A small network was trained on made-up records. Each row is its average activation on records with the value named, seen along a few directions.
Values that are neighbours, or in one group, have similar rows; names and order tell nothing.

Other fields shift rows strongly along two fixed directions, in all tables alike. That doesn't count.
These rows show it; all are for the same value of a field, averaged over different records:
[-0.78  1.58 -3.19 -5.42  0.35 -3.22 -3.25 -0.68  2.79 -3.99 -1.13  2.20
 -2.28 -1.79 -4.53  4.21]
[ 2.05  2.14  0.91  0.18  0.41  0.82  0.19 -0.25 -0.67  2.42  1.02 -3.78
  1.32  0.01  1.96  0.62]
[ 2.56  2.53  1.42  1.04  0.83  1.37  1.20 -0.16 -1.16  3.59  1.62 -5.24
  2.22  0.04  2.89 -0.34]
[-2.48 -1.67 -2.41 -3.08  0.73 -3.00 -3.36 -1.03 -1.93 -4.47 -1.93  5.28
 -1.65 -2.34 -6.50  1.91]
[ 2.09  2.15  1.60  1.17  0.75  0.95  0.86 -0.27 -1.81  3.16  1.47 -4.19
  1.80  0.05  2.34 -0.29]
[-1.35 -1.42  0.26  0.41  0.71 -1.46 -1.46 -0.71 -4.05 -1.57 -1.22  2.76
 -0.16 -1.59 -3.96 -0.06]
[-2.49 -2.73 -0.88 -0.36  0.31 -2.23 -2.22 -0.40 -4.66 -3.32 -1.92  4.94
 -0.64 -2.45 -6.30 -0.03]
[-0.01  0.36 -0.50 -1.50  0.54 -1.10 -1.33 -0.48 -1.23 -0.99 -0.38  0.85
 -0.31 -1.28 -2.14  1.13]

Values of Y:
y8: [-0.81 -2.46  3.26  5.10 -0.44  2.06  0.97 -0.88 -5.32  2.31  1.00 -3.52
  1.32  0.96  2.12 -5.12]
y23: [-1.27 -3.24  3.00  6.22 -0.23  2.37  0.31 -1.27 -6.30  0.51 -0.40  1.24
  1.20  1.03  0.80 -5.98]
y1: [ 0.31 -2.10  0.93  1.36 -0.93 -0.39  1.37  0.28  0.91  2.33  0.57 -3.70
 -0.25  1.39  2.58 -1.93]
y18: [ 1.12  2.15 -0.81  0.29  0.36  3.02  1.14  0.08  0.36  0.02  0.54 -1.45
  1.35  1.81  2.41  0.81]
y10: [ 3.70  3.77 -0.15 -0.49  0.18  2.02  4.11  1.30  4.67  4.30  3.06 -5.40
  1.62  3.36  6.53  1.96]
y11: [-1.67 -2.37  2.11  3.39  1.40  1.45 -0.11 -0.09 -6.16 -0.84 -1.59  3.63
  1.73 -0.77 -2.20 -2.52]
y25: [ 1.65  0.95 -0.85 -0.21 -0.24  0.07  1.75  1.18  4.29  0.22  1.47 -1.02
 -1.63  1.39  2.22  1.18]
y20: [ 0.02  1.26 -3.71 -5.63  0.31 -3.89 -2.08  1.19  4.99 -0.94 -0.62  0.96
 -2.16 -0.92 -2.51  5.36]
y12: [ 0.58 -0.40  3.58  3.31 -0.30  1.70  0.37 -0.21 -2.84  3.79  1.19 -5.08
  2.72  0.01  3.01 -3.62]
y17: [ 0.00  1.20 -4.27 -4.54 -0.14 -3.22  0.09  1.25  4.31 -1.76 -0.31  0.21
 -2.08  1.11 -0.85  4.59]
y22: [-2.23 -2.11  0.43  3.21  0.31  1.64  0.15 -0.20 -4.30 -2.79 -0.76  2.76
 -0.26 -0.32 -0.67 -3.10]
y3: [ 0.25  1.24 -0.92 -3.09 -0.62 -2.45 -0.62  0.88  5.42  2.10  1.22 -3.72
  0.19  0.02  2.27  1.44]
y24: [-2.80 -2.40  0.55 -1.19 -0.88 -1.16 -2.24 -0.87  0.93 -3.03 -2.44  6.87
 -0.77 -2.57 -4.51 -0.12]
y7: [ 0.80  0.87 -0.34  0.72  0.02  1.39  0.99  0.29 -1.81  0.50  0.42 -3.09
  0.53  1.72  1.41  0.58]
y5: [ 2.00  1.81 -3.59 -3.42 -0.72 -1.99  0.43  1.94  5.99 -1.45  0.23 -2.90
 -3.34  1.08  1.98  2.73]
y4: [ 0.50  1.63 -1.59 -3.67  0.44 -1.29 -0.39  0.84  5.02  0.25  0.09  2.05
 -0.43 -0.02 -1.40  3.66]
y19: [-1.84 -1.67 -0.01 -1.79 -0.84 -0.81 -1.81 -1.42  3.02 -3.59 -2.28  5.01
 -2.37 -0.55 -2.43 -0.32]
y16: [ 0.12  0.27  2.48  2.42  0.00  2.23  1.21  0.32 -2.91  2.12  0.29  2.42
  2.05 -0.44  0.64 -1.15]
y2: [-0.73 -1.42  1.58  3.89 -0.12  2.63  2.43 -0.23 -3.89  0.24 -0.85  3.91
  1.18  0.27 -0.80 -1.16]
y21: [ 0.46  1.11 -0.68 -3.11 -0.57 -0.76  0.20  0.58  6.76  1.35  1.42 -1.23
 -0.05 -0.34  1.40  1.91]
y15: [-1.13 -2.16 -1.67  0.66 -0.67 -0.67 -0.39  0.53 -3.23 -3.53 -1.85  2.10
 -2.41  0.37 -2.56 -1.93]
y14: [ 1.42  1.58 -0.03 -1.66 -0.57 -0.17  1.27 -0.11  7.36  1.73  1.50 -3.87
 -1.17  1.88  4.26  0.69]
y6: [ 1.29  1.72  0.12 -0.82  0.49  0.01 -0.42 -0.22 -0.56  1.47  0.68 -2.42
  0.96 -0.37  0.82  0.51]
y13: [-0.99 -2.22  1.41  5.79 -0.73  2.75  1.55 -0.13 -3.63 -1.10 -0.51  3.40
 -0.13  0.17  0.54 -3.12]
y9: [-0.34  0.08  1.97  0.80 -0.14  1.32 -0.91 -1.06 -0.37  0.96  0.40  0.04
  1.90 -0.96  1.18 -2.48]
The values of Y form a network in which each value has 4 neighbours.
Q: Which values are neighbours of y9? Give them in the order they are listed.
A: y23, y11, y12, y24
Q: Which values are neighbours of y14? Give them in the order they are listed.
A: y1, y25, y19, y21
Q: Which values are neighbours of y15? Give them in the order they are listed.
A: y8, y22, y7, y5
Q: How many steps from neighbour to neighbour lead from y6 to y10, at the fewest?
A: 3
Each value of Y is a pair of two hidden parts, and every pair occurs once (5 first parts, 5 second parts).
Q: y2 and y16 share the first part; y2 and y10 share the second. Which value has the first part of y10 and the second part of y16?
A: y4
Q: y11 and y23 share the first part; y11 and y20 share the second. Which value has the first part of y20 and the second part of y23?
A: y1
Q: y9 and y22 share the first part; y9 and y24 share the second. Which value has the first part of y24 and the second part of y22?
A: y13

Values of J:
j5: [ 0.85  2.58  0.04 -1.25  0.37  0.41 -0.79  1.08 -0.98  0.89 -0.38 -0.58
  0.33 -1.15  0.51  0.89]
j8: [ 0.00  0.80  0.15 -0.98  2.06 -0.89 -0.65 -1.04 -2.04  0.02  0.62  0.88
  1.01 -0.62 -2.20  0.60]
j6: [ 1.02  2.92 -1.75 -3.93 -0.74 -1.19 -0.75 -0.30  3.90  0.05  0.20 -1.56
  0.69 -1.12  0.13  4.31]
j2: [-1.86 -0.54 -0.71 -1.00 -0.07  1.26 -0.18 -0.41  0.61 -2.82 -1.33  3.41
 -0.04  0.82 -1.29  0.01]
j10: [-2.99 -4.32 -0.43  0.90 -0.69 -2.23 -1.63  1.10 -2.26 -1.28 -0.72  2.66
 -0.09 -0.70 -3.88 -2.13]
j11: [ 0.94  0.86  0.33  1.52 -0.99  0.24  1.05 -0.25 -0.87  0.91  1.50 -5.09
 -0.43  1.02  3.05 -1.35]
j12: [ 2.17 -0.41  2.60  5.88  0.39  2.97  4.88  1.68 -3.09  4.95  1.98 -3.15
  2.31  2.45  5.06 -2.23]
j7: [ 0.74  2.96 -0.81 -4.77 -1.11 -1.03 -0.67 -1.10  7.78 -0.48 -0.12  0.67
 -2.72  0.43  0.92  3.34]
j9: [-3.09 -5.50  1.38  3.59  0.96 -0.96 -0.71 -0.13 -5.68 -1.38 -2.46  3.04
 -0.07 -0.79 -2.73 -2.95]
j3: [ 2.46  3.10  0.01 -0.65  0.25  1.29  1.29  0.29  5.54  0.87  2.20 -2.33
  0.09 -0.15  3.92  0.32]
j4: [-1.11 -1.34 -1.29 -2.55 -0.17 -1.07 -2.14 -0.31 -0.03 -3.85 -1.63  3.37
 -2.22 -1.29 -5.45  1.72]
j1: [ 0.87 -1.10  0.47  3.23 -0.27  1.20  0.30 -0.62 -2.89  2.12  0.15 -1.32
  1.15  1.09  1.96 -2.53]
The values of J form 3 separate groups.
Q: List the group mates of j9, in the order listed.
A: j10, j11, j1
Q: List the group mates of j2, in the order listed.
A: j12, j7, j3

Values of W:
w23: [-4.89 -4.64  1.55  0.78 -0.85 -0.92 -2.88 -0.95 -0.09 -3.25 -3.76  9.21
  0.30 -2.20 -4.32 -2.30]
w19: [ 1.51 -0.03  1.01  5.52 -0.19  4.26  2.50  0.26 -0.06 -0.27  1.72  0.27
  0.01  2.44  3.67 -3.05]
w10: [ 4.19  3.68 -1.19  0.86  0.91  1.44  2.03  2.56 -2.84  3.50  1.57 -5.43
  1.42  0.82  3.48  1.99]
w13: [ 0.39  2.83  2.32  0.22  1.76  2.70 -0.75  0.19 -2.45  1.42  0.53 -1.45
  3.03 -2.06  1.31 -0.90]
w21: [-0.86  0.39 -3.91 -5.06 -1.97 -3.39  0.07  2.67  8.29 -2.45 -1.26  1.52
 -3.50  1.48 -0.65  5.77]
w12: [-1.27 -2.60 -0.61  0.47  0.82 -0.99 -1.14 -1.09 -4.43 -1.97 -0.97 -1.76
 -0.22  1.60 -1.77 -1.49]
w5: [-0.26 -1.44  1.37  1.26 -1.39 -1.53 -0.97 -0.85 -0.33 -1.45  0.06 -0.42
 -1.73 -0.95 -0.50 -3.90]
w22: [ 1.47  3.76 -0.82  0.40  0.61  2.94  1.37  1.23 -1.91 -0.64  0.76  0.18
  2.36 -0.09 -0.53  1.53]
w11: [-4.09 -3.63  0.78 -0.50  0.30  0.77 -4.00 -2.92 -5.58 -6.47 -4.05  7.35
 -1.41 -1.77 -6.79 -2.47]
w9: [ 0.29 -1.27  0.32  1.24 -0.26  0.14  2.07  1.85  2.74  5.66  2.04 -5.72
  2.51  3.26  5.39 -2.53]
w24: [-1.06  1.12 -0.55 -1.81 -0.57 -1.81 -3.74 -0.37 -2.42 -1.13  0.02 -0.06
  0.52 -3.44 -2.99  1.07]
w8: [ 2.40  3.08 -1.54 -0.58  0.09  0.98  1.76 -0.03  0.42  1.32 -0.25 -4.95
 -1.87  2.86  3.92  2.03]
w16: [ 0.50  0.78  1.95  1.32 -0.51  1.57 -1.20 -2.62 -3.04  1.49  0.09 -4.90
  0.17  0.12  1.36 -2.60]
w14: [-1.30 -0.72  2.25  3.43  0.86  2.73 -0.31 -1.46 -0.53 -1.30 -0.16  1.75
 -1.03 -1.60  1.72 -4.58]
w15: [ 1.79  2.41 -2.13 -3.06  0.32 -1.76  0.78  0.43  7.88  0.15  2.81 -7.74
 -2.55  2.54  5.26  0.29]
w4: [-0.30 -0.19 -1.77 -1.39 -1.62  1.12  1.18  0.64  6.06 -1.43 -0.54  4.23
 -0.38  1.13  1.08  2.28]
w17: [-3.43 -6.89  3.97  5.69 -3.19  0.18  0.04 -0.01 -6.14  1.39 -1.72  2.88
  2.20 -2.27 -2.55 -5.30]
w6: [ 0.10  1.86  1.41 -4.19  2.00 -1.78 -1.72 -1.76  3.94  0.18 -0.84  4.03
  0.27 -2.68 -1.99  2.80]
w7: [ 0.79 -1.88 -1.16  2.36 -0.65  0.34  2.32  2.32 -0.52 -1.00  0.07 -0.26
 -2.95  1.27  1.64 -1.77]
w3: [ 0.75 -1.67  0.86  4.57  1.54 -0.13  1.53  0.90 -8.10  3.35  1.38 -5.18
  4.75 -0.71  1.46 -2.12]
w1: [ 0.79  0.36  1.63  2.73  0.99  1.47  3.29 -0.52 -2.05  3.01  1.03  3.61
  2.35  0.47 -0.61  0.89]
w18: [ 0.97  0.68 -1.35 -4.06  1.39 -3.04  0.15  0.70  4.60  2.13  1.64 -2.58
  0.10  0.10 -1.26  4.02]
w20: [-0.44  0.78 -2.05 -7.72 -0.52 -5.84 -4.90 -1.15  6.23 -1.59 -0.67  3.39
 -2.65 -3.05 -6.09  5.27]
w2: [ 0.41 -0.74 -1.14 -0.78  0.50 -2.74  1.10  1.95 -0.28  1.20 -0.11  3.33
 -1.17  0.01 -2.43  3.47]
w25: [ 1.53  3.94 -1.19 -1.71 -0.36  3.28  1.39 -2.00  0.62 -1.86  0.63 -1.30
 -0.51  2.68  2.16  1.60]
The values of W form a network in which each value has 4 neighbours.
Q: Which values are neighbours of w25? Give them in the order they are listed.
A: w19, w22, w11, w8
Q: Which values are neighbours of w9? Give them in the order they are listed.
A: w21, w15, w17, w18
Q: Which values are neighbours of w24? Give them in the order they are listed.
A: w13, w16, w3, w20
Each value of W is a pair of two hidden parts, and every pair occurs once (5 first parts, 5 second parts).
Q: w14 and w11 share the first part; w14 and w5 share the second. Which value has the first part of w5 and the second part of w11?
A: w16
Q: w21 and w10 share the first part; w21 and w4 share the second. Which value has the first part of w4 and the second part of w10?
A: w22
Q: w3 and w18 share the first part; w3 and w13 share the second. Which value has the first part of w13 and the second part of w18?
A: w6
